These are the activations of a small neural network, seen along a few directions. Each row is one input.
Each table varies a few parts of the input and shows all the possible inputs, shuffled.
Descriptions start from the smaller parts, as in this example, which fits no table here: one of 3 separate values, together with either a single point or one of 11 places along a line or (one of 5 places around a ring, together with one of 6 places along a line).
Shared parts are said once, and a part with two or three values counts as separate values.
(in the rows, 128 means zero)

Other details of the inputs vary at random and push rows far along two fixed directions, the same in every table; ignore that.

Rows:
row 1: [102 123  85  75 138  21 110 150 108 139 137 141 109  64 203  63]
row 2: [ 65 142 101  93 148 122 145 188  67 126 152 160 147  84 192  45]
row 3: [164 139 119 127  96 102  80 134 133 116 120 136 128 138 147 128]
row 4: [159 142 136 185  90 151 114  48 148 126 107  88 110 131  33 129]
row 5: [197 126 128 149 122  71 141  96 137 126 102 113 136  83  98 133]
row 6: [119 156 153 148 129 167 117 133 154 129 106 147 137 204 128 186]
row 7: [212 118 136 177 101  59 135  52 156 130 129  84 128  84  64 152]
row 8: [168 128 117 126  78  53  80  57 172 144 102  94  93 105 100 122]
row 9: [ 74 151 135 117 121 207 140 182 113 128 140 160 121 187 151 143]
row 10: [ 98  95 123  97 170 149 151 182 114 130 157 147 148 110 179  93]
row 11: [183 136 117 114  99  75  75 111 125 121  83 128 102 112 138 107]
row 12: [101  82  95  60 132  83  52 159 110 141 120 118  83  97 204  39]
row 13: [117  89 146 138 137 112 161  91 150 146 132  72 119  97 111 141]
row 14: [102 118 158 137 128 201 139 129 145 121 124 121 124 187 126 175]
row 15: [130 137 130 130 136 203 124 131 115 108 138 147 146 172  85 159]
row 16: [100 139 144 157 143 187 197 143 132 136 155 130 140 143 101 160]
row 17: [ 98 134 127 113 177 190 175 179  80 107 169 173 173 141 126 142]
row 18: [115 148 155 159 158 151 169 139 145 132 131 145 161 164 120 188]
Each input here is: one of 2 separate values, together with either one of 4 places along a line or one of 5 places around a ring.
Changing only the choice among 2 separate values turns row 8 into row 1. The same change can be made to row 4. Which row results? -> row 2
Change only the choice among 2 separate values in row 16. List by row number the other rows that result. -> row 9

Rows:
row 19: [110 140 119 128 163  81 152 164 108 127 131 154 144 113 187 121]
row 20: [129 130 140 165 102 145 138 100 144 137 146 114 106 130  89 131]
row 21: [ 79 126 112  90 138 147 134 146 134 123 164 148 122 145 165 120]
row 22: [106 125 167 144 131 175 161 128 145 132 105 127 134 159 120 169]
row 23: [124 107 105 100 144  85 149 176 105 144 133 125 141 106 189 107]
row 24: [202 137 123 164  70  76  82  59 147 128  92  95  82 130  80 112]
row 25: [108 163 114  86 145 163 102 200  91  99 132 198 139 206 182 132]
row 26: [162 102 114 122 135 121 132  93 144 129 135 119 119  81  91 142]
row 27: [143 122 153 165 109 105 148  84 175 158 130  84 119 143  84 164]
row 28: [164 132 132 153 110 154  88 126 143 116 105 150 146 178 113 165]
row 29: [ 95 101 108 102 128 108  78 106 108 143 112  62 121  97 140  89]
row 30: [ 93 101 112  94 132  82  87 151 130 136 147 110 110  99 170  67]
row 31: [174 124 139 149 126  72 112  74 148 153 116  92 134  63  69 118]
row 32: [177 109 163 169 137 193 163 103 144 106 154 122 168 135  66 185]
row 33: [140 145 146 158 136 221 193 168 111  94 164 164 161 155 102 170]
row 34: [ 85 131  90  57 152  69 115 161  75 139 139 162 130  74 191  74]
row 35: [ 96 121 118 113 111 109 110 130 112 142 104  93  83 105 134  68]
row 36: [123 116 125 119 130 123 115  67 149 158 101  81  88 117  89 109]
row 37: [106 164 141 170 135 190 200 155 110  89 144 186 177 158 105 165]
row 38: [142 163 138 110 125 140 102 168 136 106 106 173 134 164 193 154]
What do these inputs look like to the network? -> one of 4 separate values, together with either a single point or one of 4 places along a line
Changing only the choice among 4 separate values turns row 19 into row 31. The same change can be made to row 22. Which row results? -> row 29
Change only the choice among 4 separate values in row 27. List by row number the other rows that result. -> row 20, row 21, row 30
List by row number the other rows that have the choice among 4 separate values in common with row 33. -> row 20, row 24, row 35, row 37
